A small network was shown many inputs. Here are its activations along a few directions, one row for each input.
In each table, some parts of the input vary, and every possible input appears once, in random order.
A made-up example of a description, with smaller parts first: values(2) and (point or line(9) or (line(4) and ring(5))).
Shared parts are said once, and a part with two or three values counts as separate values.

Other details of the inputs shift rows strongly along two fixed directions, in all tables alike. That doesn't count.

Table:
R1: -24	-1	-54	73	-28	-96	-22	27	27	-78	103	19	43	50
R2: -60	-52	2	-24	-66	14	-1	-62	-6	-89	-63	10	45	4
R3: -5	3	0	-55	23	39	-3	-86	2	-74	-93	25	3	-49
R4: -16	-3	5	36	-58	-10	59	15	9	-35	39	-1	17	55
R5: 14	25	-38	29	-5	-7	-7	-18	-19	-47	23	39	8	0
R6: 42	-11	23	-49	35	46	-24	-23	-19	22	-79	32	-8	-76
R7: -37	-46	-21	57	-39	-68	-21	14	26	-75	92	51	73	80
R8: 41	-19	29	-19	59	-16	-20	58	33	63	-5	-15	-22	-71
R9: 54	35	1	86	-19	-14	91	98	15	36	91	9	-16	23
R10: 37	3	15	-13	35	26	-32	23	-16	70	-31	-7	-24	-43
R11: 50	51	34	-66	64	53	52	5	24	58	-54	-68	-82	-93
R12: 13	19	8	32	11	-14	18	64	2	96	69	-35	-26	42
R13: 48	27	-15	96	-39	-23	79	116	2	34	76	-1	-17	-9
R14: -72	-53	12	-69	-25	26	-34	-74	-17	-40	-91	-14	24	3
R15: -59	-40	1	-44	-20	0	-67	-62	-21	-12	-63	-2	31	14
R16: 17	13	49	-47	45	34	38	28	9	95	-23	-58	-54	-12
R17: -21	-24	1	-7	-11	8	-51	-52	-16	-27	-9	44	43	41
R18: -61	16	-42	36	-49	-34	15	-5	-8	-48	52	-33	0	66
R19: 66	22	21	8	32	20	22	32	-5	48	10	32	-17	-15
R20: -67	-6	-25	-40	-4	-5	-64	-91	-15	-47	-35	-8	20	27
R21: 39	41	-6	-20	61	23	-30	-4	-7	49	-9	-18	-41	-38
Description of these inputs: values(3) and (point or ring(6)).
- The inputs of R7 and R1 match in every part but the values(3) part. If R9 is changed in the same way as R7 into R1, which row does it become? => R3
- Which other rows does R6 become when the ring(6) part takes its other values? List them by row number. => R2, R10, R13, R14, R15
- Which other rows does R10 become when the values(3) part takes its other values? List them by row number. => R17, R21

Table:
R22: -15	25	-36	60	-25	-36	26	44	20	-12	80	-32	-5	40
R23: -3	37	-20	29	-29	1	24	20	-22	21	34	-25	-20	32
R24: -24	-10	-3	42	-30	-51	17	49	18	3	80	-26	12	50
R25: 42	-1	36	-49	49	37	21	-11	13	18	-58	13	-12	-59
R26: 60	18	27	-15	58	8	30	81	20	115	-14	-42	-63	-81
R27: -7	-13	59	-101	55	66	-24	-52	-14	70	-115	-27	-27	-47
R28: -25	-41	-3	3	-35	-2	-33	-53	-5	-67	-17	64	63	18
R29: -38	-16	13	-30	-38	28	-1	-46	-20	-23	-52	0	16	21
R30: 0	14	-7	52	-42	-10	58	49	5	13	46	-31	-15	22
R31: 5	23	18	-40	42	34	-13	-11	-17	72	-38	-34	-39	-14
R32: -35	-35	-15	-37	-12	12	-70	-110	-11	-94	-57	70	60	3
R33: -27	-17	-18	-3	-14	-7	-37	-76	-4	-87	-25	63	48	27
R34: -35	2	-42	59	-37	-51	-8	35	-11	-2	93	-12	11	83
R35: -19	11	-25	41	-16	-54	2	35	13	-5	89	-29	1	52
R36: -19	5	-15	60	-39	-35	40	59	26	-6	71	-29	4	40
R37: 54	0	62	-76	82	57	1	-23	19	59	-89	11	-31	-85
R38: 86	48	17	-12	71	22	42	64	4	72	7	-24	-76	-86
R39: -62	-37	-27	-39	-13	-8	-66	-92	-11	-88	-69	35	47	-8
R40: 10	27	-42	78	-31	-40	34	37	-3	-43	83	31	22	42
R41: -10	-27	-14	-12	-11	6	-69	-65	-18	-72	-38	49	47	0
R42: 39	47	1	2	27	21	45	38	7	64	11	-57	-66	-36
R43: 60	-7	33	-17	37	30	-16	27	3	49	-32	6	-16	-55
R44: 27	8	-7	59	-29	-29	51	68	-3	-16	62	17	0	4
R45: -65	-60	8	-54	-19	-1	-54	-68	-7	-40	-50	9	38	41
- What is each input in this table made of? => values(2) and (point or line(5) or ring(6))
- The inputs of R28 and R32 match in every part but the values(2) part. If R24 is changed in the same way as R28 into R32, which row does it become? => R35
- Which other rows does R42 become when the ring(6) part takes its other values? List them by row number. => R22, R23, R31, R34, R35
- Which other rows does R30 become when the values(2) part takes its other values? List them by row number. => R42
- Which other rows does R28 become when the line(5) part takes its other values? List them by row number. => R25, R37, R43, R44
